A small network was shown many inputs. Here are its activations along a few directions, one row for each input.
In each table, some parts of the input vary, and every possible input appears once, in random order.
Descriptions start from the smaller parts, as in this example, which fits no table here: one of 8 places around a ring, together with either a single point or one of 11 places around a ring or (one of 3 separate values, together with one of 4 places along a line).
Shared parts are said once, and a part with two or three values counts as separate values.

Other details of the inputs vary at random and push rows far along two fixed directions, the same in every table; ignore that.

Rows:
R1: [-11  83 -18 -56 -13 -27 -33  44  -8 -37   5  16]
R2: [-12 -31   7   8   9   9   8  13  22  -5  25 -21]
R3: [-16  34 -18   4  15   2 -30 -24 -14  -3 -29  46]
R4: [-16  65 -12 -56 -20 -19 -12  22  -3 -50  -8  42]
R5: [  9 103 -22 -48 -39 -51  -3  48  16 -48  -9  24]
R6: [ 32 -13 -29  74   2   3 -17 -67 -27  22 -43  34]
R7: [ -1 -18 -37  50  10 -10 -34 -22 -11  41 -46  18]
R8: [ 25 -10  21 -16 -10  26  32  -8  -3 -18  24 -42]
R9: [  5 -22  25  -6  -3  -9  25   5   9  22  13 -17]
R10: [ 26 -33  12   9  -5   9  18 -34 -14   4   9  -5]
R11: [  0 -40   6   5   8   2   5  11  23   3  23  -7]
R12: [  6  -1  33 -14   0   9  33  30   9  11  23 -44]
R13: [ -4 -37  11 -17   7  13  22   0   5   5  -4  -7]
R14: [ 23 -23  25 -21 -24  18  40  -1  -3 -22  28 -36]
R15: [ -9 -32  14 -30 -11   4  14  31   7   5  17 -43]
R16: [ -3 -22  23  18  -3  -3  14  -8   0  31   3  -6]
R17: [-14  39 -18  -5  -8 -23 -34  11   8 -28   9  49]
R18: [ -5 -38   5 -14   2  -4   1  10   2  21   5 -23]
R19: [-14 -25  18 -31   2  21  36  18  10 -14   7 -36]
R20: [ -1 -10  20  18   9   6  11 -10   3  32   3 -17]
R21: [-22  -3 -15  20  12 -13 -35 -20 -17  24 -18  17]
R22: [-14  -4   2  54  16 -13 -18 -45 -17  46 -20  31]
R23: [ 16 -20  17  -1  -9  16  28 -20 -10 -12  18 -29]
R24: [-10  71 -16 -40  -9 -19 -26  37  22 -53  23  24]
R25: [-13 -11  -8  15  16   3 -27 -13 -10  30 -12  -3]
R26: [  9 -26  -2 -22  -8  19  43  32  23 -14 -13 -40]
R27: [-11  27 -14  13  21   8 -25 -18 -21   3 -29  42]
R28: [ 19  37 -10  24   4   4 -23 -40 -35  -8  -9  36]
R29: [ 12 -29  -7   1  -7   8  26  43  42 -16  14 -40]
R30: [ -7 -12 -13  63  34  10 -39 -27  -7  28  -9  36]
Description of these inputs: one of 5 separate values, together with either a single point or one of 5 places along a line.
Changing only the choice among 5 separate values turns R4 into R15. The same change can be made to R27. Which row results? -> R1
Which other rows does R3 become when the choice among 5 separate values takes its other values? List them by row number. -> R8, R20, R24, R25

Rows:
R31: [ 23  -7  10   4  -4  12  27 -11  13  -3  10 -12]
R32: [  2  36  -7  -9 -20 -22 -11 -15 -29 -15  -2  23]
R33: [-25 -17  12  -3  12   8  17   9  19   3   3  -8]
R34: [-17  55  -7 -31 -18 -15 -11  25  16 -38  -3  34]
R35: [-24 -50  13 -11  10  14  21   2   9  17  -2 -30]
R36: [ -2  49 -24 -34 -29 -42 -16  31   1 -22   1  19]
R37: [-17  -5   3  80  35  -6 -38 -75 -35  53 -27  56]
R38: [ 10 -28   2 -12  -4   5  18   8  -9   1  -2  -9]
R39: [  4  -8 -17  82  23   5 -29 -73 -30  51 -29  66]
R40: [  2 -29  -7  -7 -10   5  19  -4  11 -11 -12 -16]
R41: [ 22 -12  -1   1   2  20  11  -9   6 -10  13 -21]
R42: [  5 -13   5 -15 -12   9  37  19  32 -28   7 -24]
R43: [-10  69   4 -42  -4 -19  -6  13   3 -25  15  30]
R44: [  7  13   7   9   5  15  30  18   4  20 -27 -34]
R45: [ -3 -22 -19  72  36  12 -58 -53 -29  41 -37  60]
R46: [-11  64  -7 -46   2 -10 -22  15  -3 -32  19  20]
R47: [-14 -41   9   9  20   6   0  20  18  27  20 -41]
R48: [ -3 -12 -16  72  31  16 -56 -69 -31  49 -27  56]
R49: [  3  -5  31   6  -6   8  15  -3  -2   3  16 -16]
R50: [ 21 -28   1 -10  -4   3  18  -1   1  -7  -8 -13]
R51: [ 20 -39  19   5 -11   8  31 -21  -7   4   7 -41]
R52: [ 7 -7 24 -3 -2 16 16 -1  7 10 15 -8]
R53: [ -3  26 -32   1  -3  -4 -22  -4   7 -35 -14  25]
R54: [ -7  50 -12 -40 -27 -40 -27  33   6 -17   0  19]
R55: [  2 -14  24  -9 -13   4   9  -8 -14   6   9 -22]
R56: [ -1 -43   9  14   6  13  -2  23  18  24  17 -40]
R57: [  7  54 -12 -27 -13 -20  -1  26   0 -39   2  38]
R58: [  5  35 -15 -18 -15 -14 -10 -13 -21  -9  -3  31]
R59: [ -1 -15  13   9  -4  -7   4  23  23  19  11 -14]
R60: [-12  31 -12 -16  19  -8 -30   8  -8 -16  -3  32]
R61: [-19  49 -19 -34 -12  -6 -28  27   9 -44   0  23]
R62: [ 23 -41  11  -3  -6  16  31 -19   2  11   6 -34]
R63: [-14 -28   6 -14  -8  10   8   6   7   2  -8 -13]
R64: [ 18  54 -13 -26 -13 -22  -1  17  10 -46  -5  34]
R65: [ -8 -20   1   7  -4  11  26   9  14  -5   2  -6]
R66: [-12  27  -7 -28   7 -21 -19   2 -14  -7 -13  34]
R67: [ 16 -39   8  24  -2  -1  26  10  30  17   9 -33]
R68: [  2 -19 -10  11  -1   0  -1  23  11   7  16 -24]
R69: [  7 -16   2  14  15  34  23  17   0  25 -21 -61]
R70: [  5 -19 -40  90  25 -11 -57 -55 -11  45 -35  46]
R71: [-32  31 -19 -13  12  -6 -30   6   3 -20  -6  27]
R72: [ -4 -40  27   2  23  16  27  10  11  18   9 -20]
R73: [ 18 -10   6   9  -3  12  10 -11  -2 -16  14 -29]
R74: [  5 -16  17 -18  -8  12  10  -6  -6  13   8 -14]
R75: [-11  -8  20  -3  13  11   2  -3  -8   1  21 -27]
R76: [ -7 -14  17 -24   6   6  13  -8  -6  17  11 -15]
R77: [  7 -11   8   8  -3  14  10  -2 -12  -9  20 -25]
R78: [  7 -51  21  -9   3  18  18   7  -2  17  -1 -25]
R79: [ -7 -22   0 -31 -19   6  30  24  10 -18   5 -27]
R80: [  5 -40   9  23  -2   1  26  19  20  25  15 -30]
R81: [ 19  -6  18  13  -9   3  26 -13   3 -10  11 -19]
R82: [ 12 -36   7   7   6  32  21  -3  -1   9  22 -33]
R83: [  2  55   0 -33 -11 -17 -12  28   5 -34   0  37]
R84: [  3  -2  25 -21  -9  16  11  18   1 -19  30 -41]
R85: [  1  58 -22 -10  -7 -14 -10   4 -21   8 -51   9]
R86: [-23 -24 -22  69  31 -26 -55 -56 -24  73 -40  52]
R87: [ -9 -24 -11   3   2  20   9  11   8 -12   5 -16]
R88: [-19  40  -7  -1   4 -37 -24  16  12   5   2  29]
R89: [  5  49 -23 -31  -7 -11 -17  28  -6 -45   5  28]
R90: [  3  46  -1   7 -14 -18  -5 -11 -17 -18   4  30]
R91: [-11 -13  24 -15   1  -2  12 -10 -15  10  12 -23]
R92: [  8  26 -26  -4 -17 -38 -21   0   4  -6 -15  21]
R93: [ 21 -23  -5   2   8  16   8   6   8 -16   3 -16]
Changing only one part turns R80 into R36. The same change can be made to R34. Which row results? -> R63
Changing only one part turns R83 into R78. The same change can be made to R42. Which row results? -> R40
What do these inputs look like to the network? -> one of 3 separate values, together with either a single point or (one of 4 places along a line, together with one of 5 places along a line)
A walk changes only the place on the line of 5. It starts at R56 and steps to R61. List the rest of the walk in order. -> R45, R48, R84
Which other rows does R47 become when the choice among 3 separate values takes its other values? List them by row number. -> R86, R88
